Each row below holds a small network's activations on one input, seen along a few directions.
Each table varies a few parts of the input and shows all the possible inputs, shuffled.
A made-up example of a description, with smaller parts first: values(3) and (point or ring(9) or (line(4) and ring(8))).
Shared parts are said once, and a part with two or three values counts as separate values.

Other details of the inputs shift rows strongly along two fixed directions, in all tables alike. That doesn't count.

A family of inputs:
r1: [-18  -7  35 -12   4   8   4   6  18  11  39   0 -28]
r2: [-20  -4  46 -13   1  -8 -13  11   5  -4  40  12 -15]
r3: [ 19 -35  -2 -33 -33  24  37  17 -30  -1   5 -13  16]
r4: [ -3  19   1  28  27  -9 -12 -15  -2  16 -18 -13  -8]
r5: [-14  31  11  34  19 -14 -33 -13  19  -5  -8   9 -18]
r6: [ -5  35  12  23  21  -6 -24 -22  25   7 -11 -12 -19]
r7: [ 11 -36  -3 -29 -39  13  49  13 -17  -3   3  -2  11]
r8: [ 22  -4 -41   4   4  -3   2  10 -22  -5 -26   1  29]
r9: [-11  20 -32  28  32 -16 -32 -17  13   4 -25  13  -3]
r10: [ -8   9  39  -8  -6   8   3  14  19   6  42 -13 -15]
r11: [ 19  -5 -47  13  -6  -7   9  -3 -16 -15 -27   0  21]
r12: [ 17 -19 -43  -2  14   5  16  -7 -20  18 -31   1  12]
r13: [ 21 -11 -47  -1   0   8  14 -13  -1  13 -35  10   7]
r14: [  5 -45 -17 -35 -27   7  31  23 -15 -13   8  19  10]
r15: [-23   5  40 -18  -6  13   1   1  15   8  32   1 -20]
r16: [ 12 -37  -4 -39 -23  18  41  14 -29   7   2   2  11]
r17: [ -3  -9  37 -17  -8   3   8   1   3   3  21 -14  -4]
r18: [ -7  -4  30 -16 -10   5  15   4   9  -3  21 -15 -11]
r19: [ 17   1 -45   4 -11   7  12 -14 -11   3 -33 -10  20]
r20: [  9 -41 -14 -38 -35  15  24  21 -10 -10   1  26   7]
r21: [ 12 -35  -8 -37 -32  13  48  11 -17   1   7   5   8]
r22: [-18  -2  27 -19 -15   5  -2  10   6 -20  18   0  -3]
r23: [ -4  14  -1  31  22 -23 -23 -13   1   0 -13   4   2]
r24: [ -4  24 -21  42  27 -27 -20 -17   5  -5 -26   3  -3]
r25: [-23   6  39  -7 -13  12 -14  11  10 -17  38   0 -12]
r26: [ 31  -4 -40   6   0  -2  14  -5 -11  14 -26  -9  30]
r27: [  5  29 -22  28  26  -8 -15 -28  14  17 -28   4 -10]
r28: [  6  -5 -41   8  -9  -6   8  -6 -14 -11 -37  10  22]
r29: [ -9  29  16  24  36  -9 -24 -17   9  12  -8 -22 -14]
r30: [ -8   6  45 -11   1  13  -4  17   6  12  39 -16 -12]
r31: [ 19 -34  -6 -33 -34   9  25  28 -20 -12  13   7  30]
r32: [ -7  -7  29 -10  -8   8  -7  18 -11 -13  26  -4  -5]
r33: [-18  24   0  21  32  -2 -25 -20  25  20  -2  -1 -19]
r34: [ -7  26  11  26  35 -16 -22 -24  13  22   1  -3 -14]
r35: [ 23  -1 -44  10 -12   2   2  -5 -11 -15 -34   7  18]
r36: [-20   0  50 -14   3   0 -13  16   0 -14  30  -6 -14]
r37: [ 19 -12 -34   2   1 -13   7  -6 -18 -13 -33   1  28]
r38: [ 21  -4 -36   7 -12   4  19 -14  -8   6 -41   2  12]
r39: [ 19   3 -45   0  -8   8  14  -5  -5   9 -29  -8  26]
r40: [-11   4  40  -5 -11   8   3   6  12   0  39 -16 -21]
r41: [-23  32   3  22  26 -16 -34 -13  17   0  -2  11 -14]
r42: [  1  17   1  30  22 -16 -12 -22   5  17 -14  -9  -3]
r43: [-22  -3  50  -6   0  -1 -10  17  -4  -8  31   2 -17]
r44: [  2   5  25 -15 -18  18   5  12  15   6  25  -5  -8]
r45: [  4   6  14  -3 -16  15   1  -2   9   1   9  -8 -10]
r46: [-12   3  20 -14 -15  11  -5  20   8 -12  29   3   3]
r47: [  7 -29  -4 -41 -39  21  39   8 -13  -7  -4  -8  18]
r48: [-23  -2  44 -15   6  -2 -12  17  -3  -4  35   8 -20]
r49: [ 11  -5 -38   5 -10   3  19 -15 -11   6 -38  -3  19]
r50: [  3  13 -23  30  40 -15 -19 -26   9  26 -20  -1  -4]
r51: [-11  -4  24 -18 -15   4  -2  12   6  -9  21  20 -15]
r52: [-10  33  11  26  22 -13 -33 -13  22 -11  -9   1 -15]
r53: [-24   0  39 -11  -1  -6  -5  13  10 -10  40  10 -22]
r54: [ -7  34   1  33  28 -17 -30  -1  20  -4   8  -3  -7]
r55: [  9 -50 -10 -37 -25   6  25  21 -20  -7   8  20  17]
r56: [ 16  -7 -42   6  -1 -13  13  -5 -12 -18 -34   0  21]
r57: [ -5  14 -27  29  44 -20 -32 -10  -2   9 -24   9  -5]
r58: [ 23 -11 -39  10  -4  -7   3  -5 -21 -10 -27   1  28]
r59: [  6  21  -3  29  20 -10 -18 -21   5  14  -8 -16  -1]
r60: [-11  10  39  -8 -10  13 -14  20  19 -12  39   7 -13]
Description of these inputs: values(2) and line(5) and line(6).
Question: The inputs of r52 and r6 match in every part but the values(2) part. If r54 is changed in the same way as r52 into r6, which row does it become?
Answer: r10
Question: Which other rows does r46 become when the line(5) part takes its other values? List them by row number.
Answer: r8, r31, r54, r60
Question: Which other rows does r32 become when the values(2) part takes its other values? List them by row number.
Answer: r3

A family of inputs:
r61: [ -9 -18  25 -27  -7  12   0  26   6  -4  28  10  -8]
r62: [-10 -29   1 -33 -17   1  25  11 -13 -16   8   9   1]
r63: [ -2   3  16 -15 -10  18   3  12   9   3  20 -11  -7]
r64: [-18 -17  25 -33 -27   7  19  17  -2 -25  24   4  -6]
r65: [-15  33  -6  18  23  -5 -30  -3  16  -7   6  -2  -9]
r66: [ 14  -7 -33  -4   8   4   7   0  -8  15 -16  -4   9]
r67: [-14  21   8  24  28  -5 -24 -17   5  22  -5  -7 -19]
r68: [ -4  -8  21  -7   6  -1   2  -6   9   1   9  -2 -17]
r69: [ 10   2 -36  13  13  -9   7 -18  -4  20 -29  -4  23]
r70: [ -6 -28  33 -30 -22  22  13  13 -12   3  26   7 -12]
r71: [  1 -12  25 -30  -7  12   5  24   0   1  28   8  -9]
r72: [ -1  -4  -6   2   7  -9 -11  -4   4   4  -8  12   8]
r73: [-21   8  13   2  -4   5 -11   2  -3 -11   7   6  -7]
r74: [ -8   3  30   7   7  -1 -15   8 -18  -7  11 -13   0]
r75: [ 25 -39 -22 -37 -24  21  33  18 -19   1  -3   7  17]
r76: [  5   2 -33  15  14   0   6 -15 -16  18 -33  -4  10]
r77: [ -1  19  16  11   5   0 -18 -14  19   2   8  -3  -3]
r78: [  4  -4  15 -19 -15  22   2  13   8  -5  21  -3  -7]
r79: [ -5  12 -15  22  30 -22 -19 -17   8  -1 -27   4 -10]
r80: [ -2  28 -13  30  17  -1 -20 -23   2  11 -23 -10  -7]
r81: [-17  19   5  10   5  -9 -21  -8  14  -8   7   3   2]
r82: [ 28 -17 -33   1 -23   6  24  -1 -10  -5 -19   4  16]
r83: [ 11 -11 -29  -2   5  -7  18 -15  -8   8 -27  -6   5]
r84: [  6 -10 -25  -1 -16   8   4   2 -17 -10 -27  11  13]
r85: [ -3   6  15   4 -11   5  11   5   8   2  22  -7  -5]
r86: [ 20 -18 -19  -4  -3 -11  18   4 -28 -17 -26 -14  24]
r87: [-13 -18  23 -17 -11  11   0  13  -8  -3  13  14  -8]
r88: [ 15 -14 -21 -15 -26   9  21  -4  -6   2 -12  -5  24]
r89: [-16 -25  24 -34 -21   5  12  17  -3  -8  35  13   6]
r90: [ 19 -27 -30  -8 -18   5  39   6 -18   8  -8   2  19]
r91: [ 16  -5 -31  -3 -11   0  21 -14  -6  -2 -31 -12   9]
r92: [  6 -13 -38   7  -1 -12  12   2 -13  -6 -11  14  12]
r93: [-15 -10  28 -16   0   3  17   2   5   6  19 -10 -13]
r94: [ -1   3  16  -1 -10  15  -4  -3  -1   0   3  -1 -10]
r95: [ -9  24  15  23  30  -9 -30 -12   3  12  -6   7 -18]
r96: [ 15  -2 -45   4  17   3  12  -3  -9  16 -28  -7  17]
r97: [  8  -3 -24   1 -12  14  19  -6 -17   5 -26  -8  15]
r98: [ -3  12   3  19  13 -13  -9  -8  10  16  10  -4 -15]
r99: [  1   3  22  -1  13   0 -14  18  -7  -9  21 -17   3]
r100: [  9  16 -20  36  26 -16 -17 -20  10  12 -13   4  -9]
r101: [ -2   1  31 -14 -18   4  -3   7  10  -4  20   4   2]
r102: [ -1  22  13  40  27 -23 -26  -2   0  -4   9 -14  -3]
r103: [ -3  11  16   8   7  -2  -8 -12  17  -4  -3  -7 -16]
r104: [-13  -4   4 -14   8   2  -6  14   2  -3  19   7  -4]
r105: [  1   1  21  -8  -7   0   6   1   6 -12   1   1  -7]
r106: [ -4 -29 -18 -23 -18  10  20  10 -29  -8  -8  16  14]
r107: [  2   8 -15  12  15 -12  -9 -18   6  19 -13  -5   7]
r108: [ -2  20   9  20   1  -5  -8  -6  15   5  13  -8 -14]
r109: [ -1 -14  29 -23 -12   2   3   9   2   3  23  11   2]
r110: [-16  19   3  20   5 -11 -15   0  11 -10  15   5 -12]
r111: [ 15   3 -40  21  -4 -11   1  -3  -2  -8 -27  10  13]
r112: [ -2  13  -1   5  -1   2   2  -9   9   7  -3 -11  12]
r113: [ -7  27   7   9  14   8 -11   0  16   7  10 -16  -8]
r114: [ -9  -4  13   8   3  -9  -8   8  11  -1  17  11 -13]
r115: [ -3   5  22  -4 -12   9  -4   5  -5  -3   3   6  -7]
r116: [-14  13  22   2   2   2   6  -8  14   0   8 -17 -13]
r117: [  4   1  10   7   3  -9  -2   4   3   3  14  11 -11]
r118: [ 12  -4 -38   5  -3  -8   8  -8  -4 -15 -43   5  13]
r119: [-1 -8 18 -6  0  2 -2 -4  8 10 14  4  1]
r120: [ -1  11  -9  11   1  -8 -17  -7  11  -5 -12   4  10]
r121: [  2  20  12  20   3 -10 -13  -1  13  -2  10   4 -13]
r122: [  2  23   7   5  11   3 -19   4  13  -2   5  -1  -9]
r123: [ -1  12  17  17  19 -17 -22  -1  -3  -3   6 -16  13]
r124: [ 19 -13 -27  -9   1 -10  18  -5 -14  -2 -31   7   8]
r125: [  4 -10  -5 -19 -17  14   3  19   1 -13   5   4   5]
Question: The inputs of r116 and r112 match in every part but one. If r93 is changed in the same way as r116 into r112, which row does it become?
Answer: r69
Question: What is each input in this table made of?
Answer: values(5) and (point or (values(2) and line(6)))
Question: List by row number the other rows that have the values(5) part in common with r99.
Answer: r61, r63, r65, r66, r71, r75, r78, r96, r104, r113, r122, r125
Question: Which other rows does r101 become when the values(5) part takes its other values? List them by row number.
Answer: r105, r115, r121, r122
Question: List by row number the other rows that have the values(5) part in common with r82.
Answer: r85, r90, r92, r98, r100, r102, r108, r110, r111, r114, r117, r121
Question: Which other rows does r69 become when the line(6) part takes its other values? List them by row number.
Answer: r72, r89, r107, r109, r119

A family of inputs:
r126: [ -8   9  16 -19 -12  22 -10  10  18  -4  20  -7  -1]
r127: [  3   4   0   8  11  -1   0   4   1   0  16 -24   6]
r128: [ -1  22   0  17  30  -2 -26  -4   8   9  -6 -23  10]
r129: [ -6   4   7  -7 -13  14   4  10  20  -8  29  -9  -6]
r130: [  3 -44 -26 -21  19   3  34 -12 -12  52 -16   7  -8]
r131: [  8 -28 -40  -6 -20  -5  14  -9 -15 -21 -34  26  13]
r132: [ 26  28 -36  18   3  10 -13 -21   7  19 -30  -3  10]
r133: [-19  31   2  45  42 -29 -31 -26   1   0 -22  -4  -3]
r134: [  2  28  28  30  18  -6 -18  -7  13  23  29 -24 -17]
r135: [-14   6  31  -2  14   2 -20  18  -1   3  24  -1   1]
r136: [-27 -15  17 -23  20  11   9 -14  28  49  20  17 -44]
r137: [-20  -9  27 -21 -34  13  11   2  13 -16  16  -6  -7]
r138: [ 16  14 -46  53  48 -35 -32 -15  -4   5 -29   5  10]
r139: [  0  -5 -21  27  23 -27 -16 -19 -15  -7 -33   7   9]
r140: [ 16   0 -19  -1   9 -13  18  -9  -8  -9 -14 -17  17]
r141: [ -2  -1  -7  -1   3   4 -23  10   8  -5   0  22   1]
r142: [-20  -4  20 -17 -22   5   6   0   1 -19  15  17  -7]
r143: [  3  21 -49  27  11 -11 -13  -3   2   1 -17  11  11]
r144: [ 19 -27 -29  -8   2  -4  -3  15 -24   1 -21  10  29]
r145: [-10 -11  23  -9  -8  -7   0  12  18 -21  22  26 -15]
r146: [  5  -5  24 -10 -33  24  17  13  16   7  34  -6 -12]
r147: [ 15 -35 -18 -17  -5   1  13  14 -37 -15 -20  11  14]
r148: [ 21  -9 -19 -10 -29  24  26  -1  -9   4 -31  -2   5]
r149: [ -5  50  17  39  21 -16 -26 -27  41  15   1  -8 -30]
r150: [ -8 -15  13  -7 -17   2  -6  24  11 -10  34  22 -13]
r151: [ -6  20   2  25  28 -29 -14  -6   4   0  -4  -1   2]
r152: [-32  46  16  31  33  -8 -43  -7  21  -2  -5   7 -27]
r153: [-12 -12  24 -27 -19  12  -5  17  -6 -18  20  22 -18]
r154: [ -9  23  34  24  15  -8 -14 -28   5  12   7 -21 -15]
r155: [ -5   4  -5 -13 -10  18   5   2   1 -14 -10  -6  -3]
r156: [ 28 -11 -17  -2  -5  14  28  -6 -28   6 -34 -15  16]
r157: [ 18 -13 -20   3  10 -26   5  -2 -16  -9 -13  12  13]
r158: [-19  -2  35 -14   4   5  -4  20 -18  -9  21  -2  -9]
r159: [ 20 -12  15 -15 -15  19  12   9  -9  17   7 -16  14]
r160: [ 13 -10 -43 -19 -19  14  10  13 -16  -7 -18  18  28]
r161: [-11 -12  26 -14  -8   1   5  28 -10  -3  46   1   3]
r162: [ 11   8 -31  -4 -11  -5  15  -8  10 -10 -18  -3  10]
r163: [-10  -1  30 -17  -3   9   1  13  -9  -5  14 -24  -7]
r164: [-12   3  17 -15 -13  -2   9  11  11 -16  24  18  -8]
r165: [  5 -18 -21  -6 -13  -5  20 -10 -20  -8 -26 -19  24]
r166: [-10  -1  34 -11 -34  14  12  -9  13   1  13  -4 -14]
r167: [ 32 -19 -13 -11 -21  -3  40  -2 -17   7 -13 -12  19]
Question: The inputs of r165 and r137 match in every part but one. If r130 is changed in the same way as r165 into r137, which row does it become?
Answer: r136
Question: What is each input in this table made of?
Answer: values(2) and (point or (line(4) and ring(5)))
Question: Which other rows does r156 become when the ring(5) part takes its other values? List them by row number.
Answer: r134, r154, r159, r167

A family of inputs:
r168: [ 10 -12 -29  -6 -19   2  13  -1 -11 -15 -24  12  18]
r169: [ -4  34 -24  35  31 -15 -34 -18   9  -1 -28   1  -4]
r170: [ -8 -10  39 -33 -24  26  19  11   6   6  30 -10 -15]
r171: [-21  20  25  15   8  -8 -25  -4  13  -8  12   3 -17]
r172: [ 11   3 -21  13   7  -9  -2   0  -7  -5 -10   1  10]
r173: [ 15 -15 -25 -12  -4   2  13   3 -23  -2 -21  -2  21]
r174: [  8  26 -26  26  23  -1  -8 -22  12  23 -25 -12  -1]
r175: [ 20 -12 -28   1  -6  -3  18  -8 -11   3 -25  -7  16]
r176: [ 17 -16 -27  -2  -9  -6  16   6 -19 -12 -20   3  19]
r177: [-22  18  50   9  11   0 -19  -7  16   6  28 -13 -25]
r178: [ 10  -1 -29   7  -5  -8   2  -5   0 -10 -24  10  12]
r179: [ -9  23  27  14  11  -1  -8 -12  22  13  12 -13 -22]
r180: [ 22  -9 -29  -7 -15   9  29  -7  -6  12 -16  -7  13]
r181: [ -9 -19  44 -26 -18   4  13  21  -4  -7  37  -2  -4]
r182: [ 10 -15  -6 -17 -13  13  17   2 -11   3  -6  -9   8]
r183: [-22  19  41   8   5  -5 -24   7  22  -5  39   3 -23]
r184: [  9 -17  -9 -15  -8   5  13  11 -15   2  -1  -2  17]
r185: [ 23 -16 -30  -4 -11   3  22  -4 -12   6 -15  -7  18]
r186: [ -7  40 -19  41  36 -16 -40 -19  24   5 -20   4  -6]
r187: [-17  -2  21   5  31  -6 -23  -4   8  26  15  21 -30]
r188: [-20   0 -12  11  37 -21 -10 -17   9  15  -8  16 -19]
r189: [ 12  -5 -35  -6  -9   4   6  -1  -8 -10 -28  10  16]
r190: [  6 -15 -10 -10 -21  -1  13  10  -8 -14  -3   9   9]
r191: [ -3  25   0  22  14  -1  -7 -22  11  13 -15 -12 -10]
r192: [-26  19  40   4   7   1 -27  10  21  -3  36   2 -23]
r193: [  7 -15  -7 -15 -11   8  10  13 -17 -12  -4   2  11]
r194: [ -6 -18  40 -27 -18   7  12  21  -3  -3  43  -2  -2]
r195: [ -3 -17  18 -21 -15  11   9  23  -7  -9  23   1   3]
r196: [ 19 -16 -29  -8  -9   9  19  -1 -12   8 -17  -8  19]
r197: [ -9 -13  34 -27 -28  12   8  20  11 -13  40  11  -8]
r198: [ -8  36 -10  47  39 -23 -37 -20   6  -1 -23  -4  -6]
r199: [ -6 -18  27 -22 -17   5  12  13 -13  -7  19  -2   4]
Question: What is each input in this table made of?
Answer: values(2) or (ring(5) and line(6))
Question: What sort of input is r171?
Answer: ring(5) and line(6)
Question: Start at r197 and move only the line(6) part, one step at a time. The first step leads to r183. Which rows follow, in order?
Answer: r172, r194, r185, r180
Question: Which other rows does r196 become when the ring(5) part takes its other values? List them by row number.
Answer: r175, r177, r182, r185
